Each row below holds a small network's activations on one input, seen along a few directions.
Each table varies a few parts of the input and shows all the possible inputs, shuffled.
Descriptions start from the smaller parts, as in this example, which fits no table here: one of 3 separate values, together with either a single point or one of 9 places along a line or (one of 4 places along a line, together with one of 8 places around a ring).
Shared parts are said once, and a part with two or three values counts as separate values.
In the rows, 100 means zero.

Other details of the inputs vary at random and push rows far along three fixed directions, the same in every table; ignore that.

Table:
row 1: 81 183 135 87 73 108 25 60 82 66 122 82 115
row 2: 107 140 101 81 133 115 67 121 75 92 136 97 132
row 3: 68 65 138 101 57 58 136 74 130 89 66 105 84
row 4: 71 72 132 91 54 62 141 78 122 73 57 111 83
row 5: 70 150 103 99 89 61 123 136 125 122 137 121 103
row 6: 110 118 76 97 100 94 130 148 115 166 108 133 78
row 7: 102 130 60 115 104 88 133 149 119 139 132 123 78
row 8: 118 128 118 61 124 126 68 125 66 110 114 107 126
row 9: 149 113 52 145 118 150 45 68 84 89 77 86 72
row 10: 148 63 81 104 130 138 92 94 65 120 79 83 90
row 11: 81 88 131 95 102 91 81 58 84 55 102 64 128
row 12: 75 156 106 96 94 58 126 134 121 115 133 122 98
row 13: 96 45 78 138 84 77 145 69 123 74 68 85 65
row 14: 129 81 73 117 104 88 142 122 112 134 67 126 63
row 15: 92 77 145 69 86 104 84 64 74 71 83 75 118
row 16: 111 122 113 61 113 135 70 125 67 118 122 105 127
row 17: 119 126 83 97 105 90 134 149 107 156 103 134 70
row 18: 106 143 99 77 128 120 72 118 66 90 139 95 128
row 19: 126 63 51 122 133 147 90 96 87 102 106 79 102
row 20: 113 89 52 133 107 94 146 121 123 110 94 117 63
row 21: 54 125 146 71 54 49 124 119 132 99 95 134 108
row 22: 68 137 140 76 103 85 67 98 93 78 138 88 152
row 23: 141 73 61 126 145 127 90 93 78 97 96 79 100
row 24: 106 120 109 60 113 136 70 122 71 121 123 104 129
row 25: 133 66 60 124 135 140 90 94 80 102 111 76 91
row 26: 69 64 134 98 59 60 132 81 133 77 60 115 88
row 27: 96 132 94 83 127 118 65 121 84 103 141 96 140
row 28: 109 117 73 92 94 98 132 150 113 161 110 134 74
row 29: 56 131 148 65 54 53 132 115 124 93 94 133 99
row 30: 142 54 77 102 121 150 90 98 73 123 88 83 91
row 31: 63 137 135 69 94 96 72 100 89 71 140 90 146
row 32: 53 125 149 75 53 46 128 112 130 112 101 124 103
row 33: 102 131 61 114 109 91 132 149 117 128 127 134 77
row 34: 96 27 91 119 76 90 136 79 132 96 46 104 76
row 35: 84 139 123 79 85 65 121 138 118 131 110 141 98
row 36: 87 70 145 73 84 108 82 66 83 75 90 78 117
row 37: 116 177 52 136 82 101 97 118 122 124 102 137 46
row 38: 113 34 82 127 118 126 86 63 95 64 81 64 111
row 39: 107 36 96 119 80 82 141 78 119 85 37 106 68
row 40: 99 44 83 144 94 74 140 70 134 75 64 90 74
row 41: 89 69 145 79 90 102 77 69 90 78 82 80 131
row 42: 84 184 138 93 83 100 21 61 87 65 114 88 125
row 43: 98 129 59 118 110 85 130 144 124 147 130 122 85
row 44: 60 73 115 119 70 52 132 77 141 59 82 104 94
row 45: 94 75 149 76 95 100 80 66 85 71 78 80 126
row 46: 125 31 107 100 105 135 92 59 76 82 64 66 94
row 47: 98 45 77 140 92 74 140 74 128 67 59 95 73
row 48: 76 81 132 99 100 95 79 60 93 61 109 67 127
row 49: 84 67 141 77 90 103 77 66 94 82 83 79 133
row 50: 70 137 142 75 107 84 67 96 91 75 138 92 147
row 51: 151 154 54 134 126 151 40 91 73 122 109 89 76
row 52: 130 63 56 128 140 135 87 94 91 109 103 78 107
row 53: 127 107 56 104 141 146 77 123 75 128 140 85 111
row 54: 141 56 77 101 125 151 91 99 72 112 83 94 90
row 55: 107 135 63 113 109 86 135 146 115 133 127 124 72
Description of these inputs: one of 5 places around a ring, together with either a single point or (one of 2 separate values, together with one of 5 places along a line).
Question: The inputs of row 13 and row 11 match in every part but the place on the ring of 5. If row 7 is changed in the same way as row 13 into row 11, which row does it become?
Answer: row 5
Question: The inputs of row 47 and row 23 match in every part but the place on the ring of 5. If row 34 is changed in the same way as row 47 into row 23, which row does it become?
Answer: row 49
Question: A walk changes only the place on the line of 5. It starts at row 52 and steps to row 22. List the rest of the walk in order.
Answer: row 50, row 40, row 23
Question: A walk changes only the place on the ring of 5. It starts at row 26 and steps to row 54. List the rest of the walk in order.
Answer: row 36, row 3, row 35
Question: A walk changes only the place on the ring of 5. It starts at row 1 and steps to row 51. List the rest of the walk in order.
Answer: row 42, row 9, row 37

Table:
row 56: 102 63 76 144 78 81 148 79 135 84 61 108 53
row 57: 150 115 46 123 142 143 94 124 74 136 116 101 78
row 58: 75 183 109 72 87 83 87 136 99 114 143 124 115
row 59: 125 97 98 81 142 143 66 129 61 124 146 86 132
row 60: 67 109 95 117 59 56 133 99 145 94 86 123 79
row 61: 67 178 131 80 87 66 94 121 107 108 137 121 116
row 62: 93 37 77 122 92 75 160 93 139 95 65 108 75
row 63: 67 94 142 89 81 94 58 50 95 53 96 69 138
row 64: 81 134 140 78 98 89 58 87 85 73 120 90 127
row 65: 69 97 111 98 73 39 159 115 128 97 91 113 93
row 66: 69 100 145 85 78 100 70 48 92 46 99 66 131
row 67: 103 73 74 144 85 81 137 84 135 106 73 100 61
row 68: 95 58 68 144 76 79 139 79 137 88 58 111 61
row 69: 127 107 91 73 155 135 71 122 60 122 137 86 134
row 70: 56 148 147 61 85 67 100 144 111 112 151 124 138
row 71: 160 100 59 90 137 154 88 142 71 154 101 119 89
row 72: 100 58 74 149 80 73 137 80 139 91 58 110 60
row 73: 155 105 61 90 137 156 91 144 63 153 100 112 83
row 74: 89 147 88 103 87 68 119 139 128 113 110 142 79
row 75: 69 109 100 122 64 48 135 96 139 100 88 121 74
row 76: 66 109 96 120 61 54 130 98 150 102 87 117 80
row 77: 126 77 53 124 111 132 94 91 96 106 91 85 80
row 78: 65 169 129 47 104 85 102 155 91 119 160 129 134
row 79: 74 180 106 73 88 84 82 136 108 117 142 124 120
row 80: 123 49 73 114 133 124 113 104 91 118 98 90 94
row 81: 68 96 145 90 83 98 63 48 102 55 97 64 136
row 82: 74 134 132 77 90 103 64 83 96 76 120 85 136
row 83: 136 121 78 93 137 145 55 113 61 99 121 91 107
row 84: 150 113 46 128 146 142 88 126 83 138 110 105 87
row 85: 72 109 99 117 63 53 134 101 142 88 83 130 77
row 86: 73 133 129 76 86 97 62 81 87 80 124 79 128
row 87: 162 103 63 91 137 151 92 139 63 158 107 111 82
row 88: 80 136 100 80 99 62 142 146 117 129 128 131 96
row 89: 98 40 121 90 110 132 74 76 80 69 104 67 136
row 90: 94 37 80 127 94 70 159 92 141 100 65 106 76
row 91: 65 174 124 80 84 67 87 123 108 105 132 126 122
row 92: 106 72 109 106 107 131 71 50 77 58 87 63 114
row 93: 108 47 95 118 75 83 142 90 132 115 47 116 65
row 94: 76 112 107 117 69 54 139 104 147 85 82 128 71
row 95: 110 67 110 110 110 120 60 51 76 64 88 65 115
row 96: 68 95 143 89 80 91 61 48 92 56 100 66 133
row 97: 148 112 42 122 139 147 89 127 86 135 112 104 87
row 98: 161 104 63 92 137 150 93 139 61 158 106 110 83
row 99: 76 188 115 75 91 83 91 134 103 122 149 116 111
row 100: 93 43 81 124 94 83 158 100 125 107 80 106 68
row 101: 90 151 91 107 87 71 127 135 128 116 112 141 82
row 102: 105 63 81 144 82 75 147 81 135 86 62 103 46
row 103: 156 106 64 93 138 152 91 142 60 158 103 109 81
row 104: 85 135 98 88 100 55 137 152 118 127 115 130 110
row 105: 68 84 176 51 66 97 72 52 80 52 82 77 137
row 106: 161 101 63 96 141 149 87 142 70 161 100 116 91
row 107: 104 69 103 105 103 129 65 52 75 58 87 65 114
row 108: 53 155 144 55 95 66 103 139 108 111 146 128 139
row 109: 106 55 113 86 120 118 81 74 71 63 88 63 143
row 110: 139 122 87 101 147 143 55 112 69 106 119 91 113
row 111: 77 113 111 122 71 47 140 101 144 94 86 122 67
row 112: 74 98 149 83 84 90 63 54 85 42 98 71 123
row 113: 103 69 105 105 102 134 69 49 85 63 89 55 114
row 114: 106 56 132 77 101 135 65 64 71 75 68 74 123
row 115: 154 112 49 127 147 141 87 128 83 135 110 108 85
row 116: 76 137 138 78 90 98 69 81 85 77 124 81 128
row 117: 72 98 147 85 82 91 65 50 83 45 99 72 127
row 118: 108 69 106 104 105 127 64 53 74 54 86 67 113
row 119: 136 61 84 107 116 129 101 100 84 129 70 95 80
row 120: 99 42 125 90 109 128 78 72 73 73 109 59 128
row 121: 64 82 180 60 73 93 65 55 86 60 75 77 143
row 122: 112 72 115 109 110 125 70 50 74 60 89 62 110
row 123: 163 101 64 94 140 147 89 138 69 163 106 112 86
row 124: 100 42 80 130 91 61 162 96 130 100 62 98 76
row 125: 106 48 92 114 72 87 144 92 128 108 47 119 64
row 126: 137 80 67 125 123 129 100 96 92 94 86 92 73
row 127: 69 112 104 124 64 53 138 98 150 100 86 119 79
row 128: 161 103 60 87 135 155 92 140 66 153 104 114 84
row 129: 74 128 100 83 97 73 138 151 123 127 126 141 102
row 130: 77 186 116 78 94 80 87 133 107 127 148 117 116
row 131: 96 61 71 145 75 75 143 77 130 93 64 103 53
row 132: 103 68 105 107 102 125 64 49 76 66 91 57 113
row 133: 70 173 127 44 107 78 103 152 93 116 156 126 135
row 134: 106 69 109 108 109 130 66 51 82 58 84 67 120
row 135: 95 38 80 125 83 90 154 108 129 104 85 106 71
row 136: 90 148 91 108 90 63 118 139 129 119 110 139 80
row 137: 108 73 79 145 89 78 138 86 131 100 71 107 59
row 138: 63 164 136 51 90 60 111 143 95 100 138 118 139
row 139: 103 64 104 109 104 124 59 48 85 72 90 54 116
row 140: 141 60 84 106 115 127 102 98 84 129 74 97 82
Question: The inputs of row 140 and row 105 match in every part but one. If row 111 is changed in the same way as row 140 into row 105, which row does it become?
Answer: row 126
Question: The inputs of row 65 and row 138 match in every part but one. If row 88 is changed in the same way as row 65 into row 138, which row does it become?
Answer: row 133
Question: The inputs of row 91 and row 107 match in every part but one. If row 136 is changed in the same way as row 91 into row 107, which row does it become?
Answer: row 83
Question: Describe the family of inputs behind these rows.
Answer: one of 5 places around a ring, together with either one of 3 separate values or one of 4 places along a line or (one of 2 separate values, together with one of 5 places along a line)
Question: A walk changes only the place on the line of 4. It starts at row 124 and steps to row 69. List the rest of the walk in order.
Answer: row 80, row 59
Question: Which other rows does row 123 become when the choice among 3 separate values takes its other values? List them by row number.
Answer: row 119, row 140
Question: Which other rows does row 137 become when the place on the line of 5 takes its other values? List them by row number.
Answer: row 61, row 67, row 111, row 130
Question: A walk changes only the place on the line of 4. It starts at row 109 and steps to row 62. List the rest of the walk in order.
Answer: row 129, row 89

Table:
row 141: 131 59 47 125 124 136 109 104 96 119 95 87 83
row 142: 92 182 96 97 89 73 99 140 112 122 132 129 91
row 143: 95 107 128 73 94 100 95 101 87 88 99 106 110
row 144: 86 131 119 98 89 91 81 79 102 69 100 96 111
row 145: 82 101 137 69 84 110 81 89 87 89 106 91 120
row 146: 84 146 103 74 83 84 116 145 112 139 119 133 97
row 147: 84 132 126 96 87 91 76 73 101 73 107 87 113
row 148: 86 86 90 121 83 60 151 112 136 96 83 123 80
row 149: 88 145 110 75 84 84 118 144 107 137 124 135 90
row 150: 141 68 68 116 121 125 114 114 90 132 82 104 80
row 151: 92 104 129 77 97 88 96 104 100 93 94 110 118
row 152: 85 82 109 121 78 82 97 53 114 53 70 91 91
row 153: 132 56 54 129 131 126 107 107 100 122 95 93 86
row 154: 76 81 87 123 75 68 147 107 141 108 89 117 80
row 155: 120 55 104 100 102 122 100 78 84 92 78 82 92
row 156: 139 63 68 115 126 127 107 111 93 133 82 101 83
row 157: 83 156 97 83 101 71 122 149 109 123 132 128 100
row 158: 87 131 134 58 96 100 80 109 80 106 119 100 128
row 159: 82 102 126 87 101 83 92 95 102 85 113 92 126
row 160: 88 76 101 109 75 70 139 107 136 119 76 122 76
row 161: 81 78 116 120 77 87 87 41 110 57 76 78 97
row 162: 108 113 118 67 119 131 58 112 73 115 121 94 136
row 163: 75 76 123 117 71 97 82 37 118 51 75 69 104
row 164: 141 107 75 95 135 127 95 139 83 146 110 114 96
row 165: 111 53 93 113 114 118 105 75 88 75 85 76 93
row 166: 112 93 99 94 133 117 79 104 80 96 112 86 122
row 167: 86 132 123 72 105 96 90 113 85 83 128 103 123
row 168: 116 100 108 80 115 122 89 107 73 105 101 98 103
row 169: 111 122 100 78 127 122 73 113 68 103 133 86 128
row 170: 82 152 95 85 97 73 122 145 111 129 134 126 101
row 171: 140 70 69 114 127 127 111 115 87 128 79 105 81
row 172: 78 101 127 87 101 85 89 92 101 86 113 90 128
row 173: 142 73 63 108 121 124 115 116 90 122 80 108 78
row 174: 80 123 128 94 83 98 59 72 95 69 110 81 120
row 175: 88 78 100 111 71 72 142 107 131 118 75 122 76
row 176: 88 63 126 97 88 83 111 79 111 83 68 96 101
row 177: 102 48 97 115 106 116 94 69 94 81 88 73 111
row 178: 115 96 91 90 125 121 84 102 76 88 110 87 117
row 179: 75 149 133 81 86 103 48 86 90 75 126 86 132
row 180: 85 104 82 133 71 69 125 89 139 101 85 118 63
row 181: 75 121 126 93 84 102 58 64 97 67 109 83 123
row 182: 86 129 118 99 87 88 78 85 99 67 101 97 110
row 183: 83 83 90 123 82 65 147 105 133 106 88 114 81
row 184: 122 121 107 72 126 125 74 123 68 113 113 108 125
row 185: 84 127 119 98 95 92 72 75 92 72 103 93 110
row 186: 111 52 92 117 117 114 101 77 91 80 82 77 104
row 187: 117 57 98 99 107 117 101 81 86 93 71 84 94
row 188: 102 50 98 110 103 120 97 67 92 76 92 71 100
row 189: 90 146 110 79 91 77 119 145 108 139 117 137 101
row 190: 138 66 57 124 137 120 109 114 97 110 92 100 90
row 191: 87 114 86 133 76 65 135 94 139 97 78 116 61
row 192: 83 79 98 112 67 73 144 108 136 117 74 124 75
row 193: 87 108 85 135 68 63 131 96 138 99 81 115 62
row 194: 111 52 94 117 111 111 102 75 94 81 86 75 106
row 195: 80 130 128 96 86 94 73 70 100 73 107 84 116
row 196: 142 136 73 78 137 136 86 151 65 153 128 115 103
row 197: 91 154 90 109 87 72 108 117 118 113 115 126 82
row 198: 73 103 124 80 90 92 88 86 96 81 116 85 126
row 199: 86 156 93 111 84 68 112 126 121 109 108 127 79
row 200: 71 54 124 105 84 88 99 61 118 65 86 77 118
row 201: 139 63 62 111 118 134 106 108 88 132 85 97 78
row 202: 116 97 111 78 114 131 78 101 67 107 108 89 112
row 203: 84 86 92 118 77 64 155 106 133 99 92 115 68
row 204: 104 115 107 102 106 125 56 71 85 83 110 76 115
row 205: 135 101 58 104 137 149 88 128 76 130 128 96 97
row 206: 136 107 62 104 139 138 95 130 73 130 128 98 95
Question: The inputs of row 193 and row 199 match in every part but one. If row 170 is changed in the same way as row 193 into row 199, which row does it become?
Answer: row 157
Question: The inputs of row 166 and row 153 match in every part but one. If row 186 is changed in the same way as row 166 into row 153, which row does it become?
Answer: row 177
Question: Describe the family of inputs behind these rows.
Answer: one of 6 places along a line, together with either one of 3 separate values or (one of 2 separate values, together with one of 4 places along a line)
Question: Which other rows does row 173 become when the choice among 2 separate values takes its other values? List them by row number.
Answer: row 178
Question: List by row number the other rows that have the place on the line of 6 in common with row 200.
Answer: row 141, row 145, row 146, row 154, row 162, row 163, row 179, row 181, row 192, row 205
Question: A walk changes only the place on the line of 6. It starts at row 152 and steps to row 185. List the rest of the walk in order.
Answer: row 197, row 161, row 180, row 181
Question: List by row number the other rows that have the place on the line of 6 in common with row 169.
Answer: row 142, row 147, row 150, row 155, row 159, row 164, row 194, row 196, row 197, row 203
Question: Which other rows does row 175 become when the choice among 2 separate values takes its other values? List them by row number.
Answer: row 177
Question: Which other rows does row 206 become when the place on the line of 4 takes its other values? List them by row number.
Answer: row 170, row 172, row 183

Table:
row 207: 124 52 81 109 112 117 128 110 98 120 83 102 78
row 208: 104 31 78 139 113 108 114 63 107 66 89 65 94
row 209: 66 119 105 106 61 69 121 94 131 93 98 114 82
row 210: 117 124 98 91 123 135 49 97 73 88 114 90 126
row 211: 131 74 72 105 121 112 115 131 95 142 96 113 85
row 212: 53 88 188 43 78 83 58 59 80 51 100 72 168
row 213: 59 85 145 106 57 54 105 38 122 45 64 81 103
row 214: 72 113 98 117 63 61 130 94 141 107 86 117 79
row 215: 133 103 85 83 135 130 103 137 79 143 111 110 105
row 216: 119 133 109 86 126 132 47 89 55 88 126 77 120
row 217: 83 167 138 41 108 92 79 149 77 130 144 124 146
row 218: 110 33 77 138 92 118 100 48 114 69 54 75 82
row 219: 135 101 54 134 120 117 103 118 109 125 91 114 75
row 220: 122 119 99 102 126 132 54 99 78 99 117 91 115
row 221: 136 79 73 103 124 124 128 134 93 140 101 113 77
row 222: 117 113 125 58 136 138 50 116 48 115 132 86 148
row 223: 105 88 119 99 113 135 44 61 77 73 103 65 127
row 224: 136 88 81 96 131 126 114 133 87 144 105 109 90
row 225: 114 19 99 108 101 120 123 70 97 82 60 79 88
row 226: 123 152 92 84 127 140 50 116 58 117 143 87 117
row 227: 90 144 83 118 77 62 135 130 133 135 108 130 65
row 228: 69 165 147 63 86 85 64 91 81 69 129 95 132
row 229: 109 57 121 80 112 125 74 82 69 86 97 76 124
row 230: 86 158 91 104 86 80 113 139 125 127 127 137 81
row 231: 67 56 129 89 62 61 130 80 124 77 65 103 102
row 232: 82 130 115 110 82 64 110 99 123 92 97 118 87
row 233: 57 60 152 77 61 71 115 68 109 60 77 91 118
row 234: 73 119 121 109 72 57 114 84 128 78 82 112 93
row 235: 91 139 106 76 94 78 127 158 105 142 126 140 96
row 236: 132 150 75 91 134 130 67 121 65 117 123 100 108
row 237: 109 57 93 121 98 128 79 51 92 75 84 66 94
row 238: 112 133 118 78 127 138 34 85 52 70 125 78 135
row 239: 110 58 95 123 101 125 77 50 94 81 81 65 98
row 240: 109 106 86 100 141 120 74 106 79 95 133 77 136
row 241: 123 63 58 144 105 115 111 86 120 109 70 98 70
row 242: 77 95 117 82 75 67 134 116 118 106 88 121 102
row 243: 46 99 136 90 81 67 101 74 112 46 119 81 133
row 244: 86 160 82 97 83 79 116 134 122 131 119 133 87
row 245: 61 83 126 115 51 56 119 53 134 67 66 87 91
row 246: 89 151 79 105 77 69 129 132 127 128 108 129 76
row 247: 120 84 66 125 101 118 103 89 97 102 87 88 74
row 248: 82 169 89 96 85 80 112 145 123 126 129 141 86
row 249: 59 149 123 73 101 73 90 114 102 80 146 98 145
row 250: 126 77 68 137 108 117 102 95 108 99 86 101 71
row 251: 122 40 73 112 106 113 125 105 99 112 73 102 79
row 252: 110 52 113 82 113 131 89 82 74 85 87 77 116
row 253: 136 106 59 131 120 115 106 114 99 116 98 112 66
row 254: 73 127 143 62 90 75 107 124 103 114 120 116 120
row 255: 132 78 64 100 122 120 126 134 95 139 90 115 83
row 256: 79 103 124 78 85 72 127 118 115 115 96 119 105
row 257: 76 109 104 116 67 69 121 96 135 81 88 119 79
row 258: 98 70 105 107 129 117 71 71 81 68 118 58 134
row 259: 80 118 105 120 71 53 131 94 133 98 86 116 70
row 260: 131 78 57 136 111 110 113 91 107 97 70 101 68
row 261: 136 73 61 105 121 120 137 132 101 140 85 116 76
Question: The inputs of row 245 and row 247 match in every part but one. If row 240 is changed in the same way as row 245 into row 247, which row does it become?
Answer: row 243
Question: The inputs of row 248 and row 218 match in every part but one. If row 252 is changed in the same way as row 248 into row 218, which row does it become?
Answer: row 255
Question: Describe the family of inputs behind these rows.
Answer: one of 5 places around a ring, together with either a single point or one of 4 places along a line or one of 6 places around a ring
Question: Which other rows does row 217 become when the place on the ring of 5 takes its other values? List them by row number.
Answer: row 222, row 233, row 235, row 242
